Each row below holds a small network's activations on one input, seen along a few directions.
Each table varies a few parts of the input and shows all the possible inputs, shuffled.
Descriptions start from the smaller parts, as in this example, which fits no table here: one of 2 separate values, together with either a single point or one of 11 places along a line or (one of 4 places along a line, together with one of 8 places around a ring).
Shared parts are said once, and a part with two or three values counts as separate values.
In the rows, 128 means zero.

Other details of the inputs vary at random and push rows far along two fixed directions, the same in every table; ignore that.

Rows:
R1: [ 75 139 137  49 113 119  11 147 133  75 143 116  28 146]
R2: [148 123 147 178 148 125 151 136 141 115 141 112 123 144]
R3: [141 134 138 182 145 126 150 134 135 131 149 127 113 152]
R4: [163 130 140 171 104 141 141 114 130 104 131 137 138 135]
R5: [159 140 138 143 111 140 163 103 137 117 115 131 123 161]
R6: [138 118 139 174 143 125 159 129 128 125 143 112 118 164]
R7: [114 127 122  63 135 126 138 132 122 178  84 133 183  59]
R8: [ 96 107 101  85 117 127 132 134  91 181 100 138 188  73]
R9: [ 90 103  87  75 150 111 136 148 103 188 119 128 189  74]
R10: [148 130 150 169 144 141 145 109 149 111 117 123 128 151]
R11: [137 125 141 162 139 141 151 103 135 118 119 124 122 169]
R12: [162 128 127 169 137 130 148 128 143 105 152 126 135 144]
R13: [162 156 140 155 113 137 157 105 144 122 121 146 120 151]
R14: [ 96 124 100  90 119 124 121 137  96 183 107 151 181  58]
R15: [ 90 137 113  54 101 108  16 163 133  70 180 118  32 141]
Description of these inputs: one of 3 separate values, together with one of 5 places around a ring.
- The inputs of R14 and R8 match in every part but the choice among 3 separate values. If R1 is changed in the same way as R14 into R8, which row does it become? => R11
- Which other rows does R6 become when the choice among 3 separate values takes its other values? List them by row number. => R2, R3
- Which other rows does R7 become when the choice among 3 separate values takes its other values? List them by row number. => R5, R13

Rows:
R16: [113 149 142  97 133 118  93 118 151 100 122 118  68 155]
R17: [128 136 124 121  92 135  71 124 126  83 142 143  99 129]
R18: [143 129 156  82 101 130  86 140 145  78 130 110  84 126]
R19: [ 77  85  95  61 184  98 127 181 102 202 120 108 218  26]
R20: [116 121 147  88 124 119  85 126 143  84 113  94  80 148]
R21: [171 137 132 229 156 155 234  78 139 159 128 148 160 193]
R22: [126 120 120 104  80 115  98 139 111  88 150 113  85 154]
R23: [ 76 112 123  88 165 120 141 131 112 206  64 131 197  55]
R24: [108 121 130  88 149 132 154 142 110 211  75 147 212  28]
R25: [203 157 120 231 126 151 207  81 151 127 134 168 172 160]
R26: [127 148 113 117  90 115 104 131 121 110 158 135  74 163]
R27: [174 111 139 222 146 157 227  91 130 134 120 125 172 192]
R28: [137 123 121  94  89 130  74 127 132  67 145 124 104 132]
R29: [106 122 134 128 140 112  60 169 127  88 170 109  68 129]
R30: [142 161 150  95 113 131  96 135 152  95 134 133  76 136]
R31: [167 127 146 250 146 163 217  84 124 143 122 138 157 193]
R32: [ 73 114  86  77 187 103 138 173 121 222 126 133 200  35]
R33: [117 132 125 131  81 120  93 133 108 105 151 127  79 152]
- What is each input in this table made of? => one of 3 separate values, together with either a single point or one of 5 places around a ring
- Start at R25 and move only the place on the ring of 5, one step at a time. The first step leads to R26. Which rows follow, in order? => R21, R16, R30
